These are the activations of a small neural network, seen along a few directions. Each row is one input.
Each table varies a few parts of the input and shows all the possible inputs, shuffled.
A made-up example of a description, with smaller parts first: one of 3 separate values, together with either a single point or one of 11 places along a line or (one of 4 places along a line, together with one of 5 places around a ring).
Shared parts are said once, and a part with two or three values counts as separate values.
In the rows, zero is written as 128.

Other details of the inputs vary at random and push rows far along two fixed directions, the same in every table; ignore that.

Rows:
r1: [ 94 162 189 124 147 149 133 120 127 125 173 119  91 149]
r2: [104 156 186 123 148 150 133 125 118 128 173 116  80 149]
r3: [118 150 118 173 125 141 130 117 114 148  99 105 132 103]
r4: [ 93 146 236  83  99 167 123 148 137 122 139  94 104 146]
r5: [154  96  48 126 134  88 121 117 124 138 101 154 161 124]
r6: [153 108 127 103 143 104 134 144 141  85 167 167 120 152]
r7: [ 95 165 187 133 138 155 139 126 142 117 169 122  93 143]
r8: [152 114 122 104 139 115 142 152 159  90 167 171 128 149]
r9: [111 152 121 167 128 133 129 104 114 155 102 107 136 104]
r10: [108 129 159 121  86 150 109 129 110 165  64  80 144 107]
r11: [109 145 112 164 128 144 123 105 114 154 108  98 135 106]
r12: [145 103 123  96 146 106 134 137 140  89 173 162 122 153]
r13: [101 153 184 129 142 160 134 128 127 115 176 110  87 142]
r14: [146 115 129 102 145  99 139 146 145  91 160 177 121 156]
r15: [108 128 153 125  79 160 111 133 120 158  68  74 145 103]
r16: [161  71  78  88  79 115 112 153 147 133  71 128 186 112]
r17: [144 114 119 100 137 115 140 143 165  95 170 171 130 150]
r18: [120 154 121 168 132 131 129 114 105 161  95 111 125 110]
r19: [158  72  84  84  89  99 109 144 131 140  60 136 176 123]
r20: [124 143 117 172 126 144 124 116 107 147 103  99 126 102]
r21: [154 110 125  99 146 102 132 146 138  96 164 171 111 159]
r22: [119 152 123 172 129 133 131 113 108 150  99 107 134 103]
r23: [158 107 120 104 139 118 136 151 152  89 172 164 122 148]
r24: [123 139 110 163 127 152 126 112 110 157 114  93 133  99]
r25: [110 151 120 166 129 131 127 105 111 159  99 110 132 107]
r26: [113 153 118 163 131 131 127 106 111 165  98 111 127 111]
r27: [144 103 123  94 147 104 132 138 136  93 171 165 117 156]
r28: [ 95 162 189 126 145 151 135 119 130 120 175 116  96 145]
r29: [158  94  44 130 127 104 125 122 138 131 110 148 171 113]
r30: [167  93  55 138 131  88 122 127 116 125  98 154 156 116]
Description of these inputs: one of 5 places along a line, together with either a single point or one of 5 places around a ring.
Q: The inputs of r4 and r16 match in every part but the place on the line of 5. If r22 is changed in the same way as r4 into r16, which row does it become?
A: r8
Q: Which other rows does r5 become when the place on the line of 5 takes its other values? List them by row number.
A: r1, r11, r28, r29
Q: Which other rows does r2 become when the place on the line of 5 takes its other values? List them by row number.
A: r12, r13, r24, r27

Rows:
r31: [145 101 120  85 133  94 131 143 148  95 146 174 133 157]
r32: [147 101 121  86 133  93 131 144 147  94 145 175 132 157]
r33: [100 153 190 109 127 162 136 136 152 118 171 118 104 145]
r34: [105 163 149 170 112 166 126 118 115 164  96  79 128  97]
r35: [101 145 191 106 129 160 130 133 140 115 174 111 100 146]
r36: [108 150 196 108 136 147 130 136 127 121 164 121  88 153]
r37: [157 113  18 189 151 102 130 100 107 139 106 137 159  93]
r38: [109 163 151 173 111 165 127 122 113 162  94  81 126  96]
r39: [144 104  72 135 118 108 116 117 111 153  80 124 158 109]
r40: [159  94 119  87 133  96 128 152 139  95 145 171 126 155]
r41: [102 153 191 111 127 162 136 138 151 117 170 119 103 145]
r42: [137 111  79 137 119 103 120 115 117 147  80 131 160 112]
r43: [139 100 118  81 133  96 130 138 152  98 150 172 136 159]
r44: [109 146 194 111 129 158 132 139 136 111 170 114  96 145]
r45: [158  91 116  89 127 108 130 153 149  86 152 163 135 148]
r46: [101 187 122 212 162 137 135  83  91 167 122 103 109 102]
r47: [153  90 113  85 127 110 129 148 152  90 156 161 138 148]
r48: [146 108  69 144 109 119 123 125 131 145  82 124 169 100]
r49: [101 164 158 166 121 147 124 112 100 164  91  89 117 107]
r50: [103 145 192 107 129 160 131 135 139 114 173 112  99 146]
r51: [151 100  69 144 111 116 118 124 116 141  80 118 164  99]
r52: [107 157 202 116 135 140 135 139 129 114 157 129  90 151]
r53: [ 92 163 154 159 121 150 123 104 105 169  96  86 122 109]
r54: [100 162 147 166 112 167 126 113 118 167  99  78 131  98]
r55: [158 117  25 183 159  89 131  96  98 151 103 146 150 101]
r56: [105 158 154 162 121 154 120 113  95 169  95  81 114 107]
r57: [114 147 197 115 129 157 133 144 133 108 167 115  93 144]
r58: [163 109  67 130 164  95 147 134 162  79 187 195 130 148]
r59: [ 96 157 150 154 121 156 118 105 100 174 101  79 119 109]
r60: [148  93 114  79 133 100 127 142 145 101 152 167 131 157]
r61: [111 150 198 111 136 147 131 140 125 119 162 122  86 152]
r62: [142 112  81 142 118 101 121 120 114 145  76 133 157 110]
r63: [148 109  70 145 109 119 123 126 130 144  81 125 169 100]
r64: [152 109  71 148 109 117 124 129 128 142  78 126 167  99]
r65: [151  90 113  83 127 110 128 146 152  91 157 160 138 149]
r66: [152  94 115  82 133  99 127 145 143  99 149 168 130 157]
Q: The inputs of r46 and r58 match in every part but one. If r62 is changed in the same way as r46 into r58, which row does it become?
A: r34
Q: What do these inputs look like to the network?
A: one of 4 places along a line, together with either a single point or one of 8 places along a line
Q: Which other rows does r36 become when the place on the line of 4 takes its other values? List them by row number.
A: r32, r44, r63
Q: Which other rows agree with r37 in the place on the line of 4? List them by row number.
A: r35, r44, r45, r47, r50, r51, r57, r65
Q: A walk changes only the place on the line of 4. It starts at r54 and steps to r65. List the rest of the walk in order.
A: r39, r42

Rows:
r67: [138 112  76 140 134 107 117 109 107 146  98 128 149 116]
r68: [144 115  59 170 118 131 122 116 109 156  80 103 155  88]
r69: [ 78 175 164 176 124 178 128 107 114 159 119  71 107 105]
r70: [106 151 201 104 150 134 141 142 141  87 188 150  75 171]
r71: [155  97 108  98 134  98 140 142 159  79 160 175 146 144]
r72: [149 115  80 156 123 122 124 125 121 132 101 122 156 102]
r73: [146 115  32 171 123 103 117  98  97 188  48 117 175  87]
r74: [103 166 177 153 133 172 130 122 118 140 153  84 100 120]
r75: [ 96 149 192 124 101 156 112 124 105 158  92  76 116 124]
r76: [170  91  82 110 131 101 132 151 155  91 146 176 144 139]
r77: [105 143 194  94 154 141 136 138 137  98 197 144  73 174]
r78: [156 116  32 176 122 102 118 103  92 186  47 115 173  82]
r79: [ 94 173 138 179 121 166 130 105 118 175 104  81 130  97]
r80: [104 163 193 132 145 149 134 119 109 134 164 107  88 137]
r81: [156  84  81  93 136 107 131 144 157  89 157 170 140 148]
r82: [110 172 143 188 123 169 132 115 110 171 104  81 125  92]
r83: [132 122  46 178 118 105 113  95  98 178  47 113 165  87]
r84: [ 96 160 189 132 137 168 135 119 130 130 173 100 101 131]
r85: [149 121  47 189 120 107 114 105  89 177  44 112 162  81]
r86: [161  67 116  53 109  82 119 152 144  96 119 170 157 153]
r87: [171  96  85 102 143  81 135 147 142 103 139 189 142 148]
r88: [162 100  87 101 141  78 137 140 148 100 135 191 146 150]
r89: [100 150 200  95 151 132 136 134 141  94 196 146  84 173]
r90: [108 152 209 100 151 128 143 135 139  90 193 150  86 166]
r91: [143 118  63 178 117 129 123 119 110 151  74 107 158  86]
r92: [110 169 138 180 124 171 131 111 109 176 110  76 123  94]
r93: [ 93 172 147 178 131 159 119  96  92 184  99  78 107 105]
r94: [132 112  97 129 126 116 130 120 137 121 127 136 154 117]
r95: [ 86 169 178 151 130 167 130 115 127 138 147  89 108 122]
r96: [119 142 199  98 145 151 143 143 148  91 211 134  90 156]
r97: [139 111  75 143 125 125 120 115 125 139 108 118 157 108]
r98: [110 138 227  59 122 140 134 161 151 113 164 138  94 173]
r99: [163  65 111  54  98 101 121 161 161  87 128 164 168 142]
r100: [112 153 198 108 140 150 143 147 162  86 197 146  86 162]
r101: [114 147 201 106 152 138 139 148 134  89 193 148  72 169]
r102: [152  84  64 121  80 118 104 133 123 148  46 107 192  92]
r103: [ 87 175 147 185 118 172 124 102 114 172 104  73 118  96]
r104: [140 119  82 154 121 118 126 119 128 129  97 124 160 104]
r105: [ 95 172 165 172 135 163 126 108  89 166 117  77  92 112]
r106: [ 78 176 166 172 132 159 125 101  97 164 110  81  99 114]
r107: [166  57  90  61 105  81 117 157 146  97 103 171 155 154]
r108: [101 168 136 175 124 172 129 105 113 179 109  78 126  98]
r109: [113 158 199 106 142 150 150 147 164  92 198 148  92 162]
r110: [104 165 198 139 144 147 135 123 110 128 159 112  91 136]
r111: [102 169 183 156 140 151 128 119 102 140 138  99  95 126]
r112: [ 92 161 166 162  82 185 111 118 106 189  59  45 133  84]
r113: [145  96 106  87 143  82 133 132 143  92 156 180 138 156]
r114: [150 117  41 183 113 128 117 108 106 174  61  99 167  75]
r115: [167  56  84  61  95 100 119 166 162  88 112 165 166 143]
r116: [ 87 179 169 183 123 176 132 112 112 153 114  73 105 102]
r117: [154  97  83  93 141  79 133 136 149 106 140 189 146 153]
r118: [173  65  82  59  99  96 125 167 169 102 110 173 178 140]
r119: [170  62  85  64 104  78 115 155 148 108  97 174 160 149]
r120: [164  91  95  92 145  86 128 140 135  93 155 175 132 154]
r121: [155  98 101  98 142  81 131 138 142  85 145 182 138 154]
r122: [168  90  81 100 141  86 127 140 137 105 143 179 133 149]
r123: [110 156 203 104 149 132 139 141 146  93 189 154  76 171]
r124: [149 111 100 138 128 118 132 130 129 118 126 136 149 113]
r125: [111 145 191  98 144 157 138 143 159  97 206 140  84 165]
r126: [138 110  97 121 139 104 125 114 116 132 123 141 142 127]
Q: The inputs of r67 and r97 match in every part but one. If r88 is changed in the same way as r67 into r97, which row does it become?
A: r109
Q: The inputs of r81 and r77 match in every part but one. If r74 is changed in the same way as r81 into r77, which row does it become?
A: r120
Q: What do these inputs look like to the network?
A: one of 2 separate values, together with one of 5 places along a line, together with either a single point or one of 5 places around a ring
Q: Which other rows does r124 become when the place on the ring of 5 takes its other values? List them by row number.
A: r71, r84, r94, r96
Q: Which other rows does r103 become when the place on the ring of 5 takes its other values? List them by row number.
A: r76, r100, r114, r125
Q: A walk changes only the place on the line of 5. It starts at r98 and steps to r119. List the rest of the walk in order.
A: r107, r75, r86
Q: Which other rows agree with r93 in the choice among 2 separate values and the place on the line of 5? List them by row number.
A: r83, r85, r119, r122, r123
Q: Which other rows agree with r116 in the choice among 2 separate values and the place on the line of 5? List them by row number.
A: r68, r69, r81, r91, r115
Q: Which other rows does r115 become when the place on the line of 5 takes its other values? List them by row number.
A: r99, r102, r112, r118
Q: Which other rows does r121 become when the choice among 2 separate values takes its other values? List them by row number.
A: r104

Rows:
r127: [122 137  84 168 130 114 119  97  97 165  71 109 134 109]
r128: [130 127  71 172 122 143 120 105 112 153  94  91 141  94]
r129: [ 92 169 180 146 145 151 131 119 109 153 138 114  78 139]
r130: [ 80 195 211 144 103 183 142 133 166 138 114 109 126 122]
r131: [172  80  85  83 113  92 116 149 145 120 110 160 166 134]
r132: [140 132 169  86 155 105 135 143 144 100 188 177 100 176]
r133: [141 131 166  93 153 108 133 150 144  93 181 178  89 178]
r134: [141 128  81 178 124 143 128 119 103 148  93  94 147  87]
r135: [157  75  78  78 112  91 120 136 146 114 110 153 165 139]
r136: [ 94 151 188 122 114 170 124 136 122 151 126  94  94 133]
r137: [140 109 176  70 125 125 136 168 150  81 166 153 110 165]
r138: [101 159 163 150 136 179 132 126 122 143 159  95  88 124]
r139: [163  89  74 117 136  70 127 128 128 102 115 180 143 136]
r140: [126 135 100 169 128 108 123  94  92 165  78 114 148  95]
r141: [127 115 150  91 148 132 133 142 153  74 207 153 114 158]
r142: [ 83 170 187 145 146 142 126 107 105 139 143 106  99 136]
r143: [118 155  84 205 113 147 144 115 159 156  82 110 170  80]
r144: [164  83  53 107 134 101 128 126 146 105 143 155 159 131]
r145: [124 124  75 177 122 142 114 110 106 144  94  94 148  90]
r146: [172  79  61 121 128 100 129 136 142  92 137 162 151 121]
r147: [159  74  74  86 109  95 119 142 146 107 104 154 154 142]
r148: [134 116 147  85 149 138 141 147 157  95 209 158 105 160]
r149: [ 86 151 195 122 115 160 118 125 118 138 131  87 114 129]
r150: [165  71  86  93 105  91 120 146 141 101 104 161 158 130]
r151: [150 121 150  98 144 137 134 157 157  84 202 159  99 162]
r152: [ 88 150 192 129 111 164 117 131 117 132 125  88 104 132]
r153: [124 128 163  80 155 104 138 130 146  93 187 170  99 180]
r154: [ 90 170 183 139 147 149 134 112 108 160 144 113  90 138]
r155: [148 123 153  91 147 134 136 150 157  91 208 157 110 160]
r156: [158  73  78  78 114  96 122 145 144 125 111 161 162 135]
r157: [116 134  89 174 130 112 113 102  92 155  71 111 140 104]
r158: [168  92  73 116 142  73 134 139 124 104 113 177 146 139]
r159: [128 118 112 144  98 128 115 112 106 162  68  94 161  88]
r160: [131 139  98 168 135 111 129 104  89 166  76 111 150  99]
r161: [140 129  85 172 127 140 130 112 103 155  99  93 158  85]
r162: [ 72 220 199 171 128 149 154 123 150 144 135 125 102 126]
r163: [108 158 195 127 112 166 119 140 122 147 125  92  98 131]
r164: [103 156 201 122 118 161 131 134 116 142 129  87 113 123]
r165: [135 126  86 173 120 137 124 102 107 154 101  96 156  80]
Q: What do these inputs look like to the network?
A: one of 3 separate values, together with either a single point or (one of 2 separate values, together with one of 6 places around a ring)
Q: The inputs of r135 and r144 match in every part but the choice among 3 separate values. If r156 is changed in the same way as r135 into r144, which row does it become?
A: r148
Q: Which other rows does r129 become when the choice among 2 separate values takes its other values? List them by row number.
A: r154
Q: Which other rows does r127 become when the choice among 3 separate values takes its other values? List them by row number.
A: r128, r147
